A small network was shown many inputs. Here are its activations along a few directions, one row for each input.
Each table varies a few parts of the input and shows all the possible inputs, shuffled.
A made-up example of a description, with smaller parts first: line(6) and (point or ring(9) or (values(3) and ring(5))).
Shared parts are said once, and a part with two or three values counts as separate values.
(in the rows, 128 means zero)

Other details of the inputs shift rows strongly along two fixed directions, in all tables alike. That doesn't count.
These rows show it; all are for the same input, with only those details redrawn:
[159  55 140 137 114 132  81 125  79 146 138 144]
[184 201 164  99 211 171 201 135 224  58 116 129]
[150  84 144 128 127 133 107 128 107 130 131 141]
[ 99  82 120 129  80  96 114 109 102 149 139 137]
[157  54 140 137 114 132  81 126  79 145 137 143]
[ 99  82 119 127  81  97 113 109 102 150 136 138]
[ 92 132 121 113 101 100 158 106 149 126 129 133]

A family of inputs:
x1: [ 88 112  93 152  67  99  97 140 104 136 130 123]
x2: [233 123 160 145 222 216  68 177 118 112 135 126]
x3: [ 55 187  84 123 108 104 150 127 175 117 130 107]
x4: [155  76 136 131 104 127  93 140  61 153 133 145]
x5: [ 74 180 136 105 133 106 201 111 170 128 145 124]
x6: [ 80 127  93 145 104 107 106 137 125 133 135 104]
x7: [127 122 107 142  99 132  86 148 108 130 126 126]
x8: [ 88 137 138 116 101 107 165 105 148 135 131 138]
x9: [ 90 143 113 122  87 117 129 129 112 158 117 130]
x10: [207 132 177 120 196 180 157 132 154 113 112 140]
x11: [130 129 109 153 156 149  84 121  91 113 139 116]
x12: [148  68 111 165 106 138  53 143  97 130 131 126]
x13: [191 211 170 109 240 189 197 143 194  93 122 124]
x14: [125 127 115 139 104 134  96 145 108 144 123 136]
x15: [ 42 232  90 111 117  99 194 108 179  83 101 111]
x16: [208 144 149 136 214 181 107 161 154  87 131 103]
x17: [ 64 180  96 127  97 106 158 112 184 120 120 127]
x18: [ 98 105  98 144  88  97 103 118 128 123 129 116]
x19: [ 77 116  90 145  89 112  97  94  95 120 128 124]
x20: [ 92 132 121 113 101 100 158 106 149 126 129 133]
x21: [219 135 175 118 226 173 134 148 138 109 135 121]
x22: [145 101 146 121 112 128 134 130  85 167 116 147]
x23: [135 119 129 135 142 149 100 136 100 156 138 124]
x24: [ 55 210 130  92 102  90 233 116 183 117 112 135]
x25: [152  88 144 133 144 137  99 133  82 146 151 135]
x26: [ 67 179 107 118  99 108 171 102 176 134 118 125]
x27: [158  53 142 138 119 118  84 124  79 154 136 136]
x28: [ 95 164 114 112 104  84 171 128 158 120 118 118]
x29: [ 71 187 122 109  99 102 197 116 149 145 106 137]
x30: [154  67 132 143 131 120  69 135  72 162 150 112]
x31: [135 104 112 141 103 118  90 143  98 128 125 118]
x32: [207 107 151 132 180 157 106 147 144  99 126 122]
x33: [202 183 181 107 232 182 196 141 180 103 126 122]
x34: [181 155 131 138 174 181 110 151 177  80 119 123]
x35: [ 85 133 123 125  98 106 155  99 130 155 116 136]
x36: [104 122 122 120  91  84 146 119 104 152 131 135]
Question: What do these inputs look like to the network?
Answer: values(3) and (point or ring(11))
Question: Changing only the values(3) part turns x5 into x8. The same change can be made to x11. Which row results?
Answer: x19
Question: Which other rows does x2 become when the ring(11) part takes its other values? List them by row number.
Answer: x3, x5, x6, x13, x16, x21, x23, x25, x30, x33
Question: Which other rows does x13 become when the values(3) part takes its other values? List them by row number.
Answer: x29, x35
